Each row below holds a small network's activations on one input, seen along a few directions.
Each table varies a few parts of the input and shows all the possible inputs, shuffled.
Descriptions start from the smaller parts, as in this example, which fits no table here: line(4) and (point or (values(2) and ring(5)) or line(11)).
Shared parts are said once, and a part with two or three values counts as separate values.

Other details of the inputs vary at random and push rows far along three fixed directions, the same in every table; ignore that.

Table:
row 1: [ -6 -13  20   9 -20  21  -3   8 -18 -22   0  13   4]
row 2: [ 35   4 -23   3  43 -40  -9  -3  33  25  30 -35 -15]
row 3: [-11   1  -2  -9 -14 -14  32 -36  33  38 -32   3  18]
row 4: [-11  -3 -28 -29   0 -23  -8   4   8  -9 -11 -23  -9]
row 5: [ 29   6   7  36  33   7 -18  10 -15  -9  37  13   1]
row 6: [ -6   7  20  19   8  22   5  -4 -15  10  -4  21   7]
row 7: [ 42 -10 -19   9  39 -23 -19  18  21  -1  45 -44 -33]
row 8: [ 23  26   1  17  39 -13 -13 -11  18  25  20  10  19]
row 9: [-25  -6  -7 -26 -18   1   6   4  -1  -7 -25 -10  -4]
row 10: [ 29   4   9  37  32   3 -17  17 -22 -15  48  18  -6]
row 11: [ -6   5 -19 -38   0 -24  -5   1  20   9 -16 -21   3]
row 12: [ -9 -13  22   5 -17  24  -1  12 -25 -13  -2  11  -1]
row 13: [ -3   5  10  22   6  24   3  -7 -13   8  -3  27   9]
row 14: [ -2  11 -39 -32   9 -22  -9 -11  36  19 -15 -26  19]
row 15: [ -9  12   8   2  -3   6  34 -54  40  54 -33  16  27]
row 16: [-12  -8 -20 -32  -4 -22  -7  18   0 -19  -8 -31 -19]
row 17: [  0   2  13  21   0  17   2  -6 -13  -6   5  28  13]
row 18: [-13  -1  -3 -14 -79  21  32  -9 -15 -18 -23 -30 -27]
row 19: [-10  18  12   7  11   3  13 -13   1  23 -10  26  13]
row 20: [-18 -26  11 -19 -36   5   0  28 -26 -40  -3  -2 -19]
row 21: [ -2 -22 -13 -33 -13 -15 -18  34  -8 -35   3 -39 -25]
row 22: [  0  -3  28  23  -7  13  -3   5 -20 -16  14  26   5]
row 23: [-11  -8   3   5 -12   8   4   9 -19 -19  -1  16  -8]
row 24: [ -9  15  -6  -1   6   6  10 -21  13  25 -24  22  19]
row 25: [  4  -3  15  17  -2  17 -11   5 -12  -6  10  11   9]
Each input here is: point or (line(4) and (point or ring(5))).
Change only the ring(5) part in row 1. List by row number the other rows that result.
> row 5, row 9, row 21, row 24

Table:
row 26: [-31  14 -22 -48  22 -17 -19  -9  25  18 -30   5  31]
row 27: [ 25  16 -17  15  38 -21  -1 -17  26  26  15  -2   1]
row 28: [  3  15   7   5  -7   5   8 -10  -4   7  -1   5   3]
row 29: [-22  -1  20  14 -44  40  20 -21 -14  -2 -23  32  17]
row 30: [-28   2 -48 -58   9 -40 -25  11  18  -7 -29 -21  23]
row 31: [  9 -16  18  18  -7   7   0  28 -29 -29  25  -3 -32]
row 32: [-29 -24  25  14 -56  44  30 -18 -18 -15 -25  37  12]
row 33: [-30   8 -31 -63  10 -30 -20   3  30   7 -35  -6  26]
row 34: [ 4 12 11  6 -5  7  8 -6 -7 11 -1  5  1]
row 35: [ 28  35  -6  16  45  -7  -5 -13  15  41  14  -6   5]
row 36: [ -7 -51  -8 -21 -35   4  -8  39 -17 -55   5 -44 -38]
row 37: [-27  13 -29 -49  13 -30 -17   1  26   7 -35   0  34]
row 38: [  2  10  -3  11   0   4  14 -10  -1   8  -1  10  -3]
row 39: [ 5  5 10 14  2 17  1 -6 -1 11  0  1  5]
row 40: [-13  -9  18   8 -22   9  22 -18   1   3 -15  19   5]
row 41: [ 66  15  11  67  87 -10 -23  14  -2  22  71   3 -20]
row 42: [  6  -5  13  14  -4   7   7 -11   3   3   6  10   7]
row 43: [ 0  6  9 14  6  9 12 -5 -4 12 -3  5 -6]
row 44: [ -1   7  10   8 -14  11   5 -12   1   6  -2   7  11]
row 45: [ 7 -9 18 15 -4  9  7 -7 -1  8  7 10  4]
row 46: [ 15 -35  18  15 -24  16 -18  47 -45 -58  36 -21 -39]
row 47: [ 3 -8 18 15 -1  3 11 -8  0  9  1 12 -3]
row 48: [ 16 -10 -52 -38  -4 -36 -26  38   0 -40  20 -69 -43]
row 49: [-1  8  9  9 -3  1 15 -8 -2  7 -1 10 -1]
The inputs of row 42 and row 36 match in every part but one. If row 37 is changed in the same way as row 42 into row 36, which row does it become?
> row 26
What is each input in this table made of?
> line(4) and (point or ring(5))
Change only the ring(5) part in row 28. List by row number the other rows that result.
> row 40, row 42, row 44, row 49
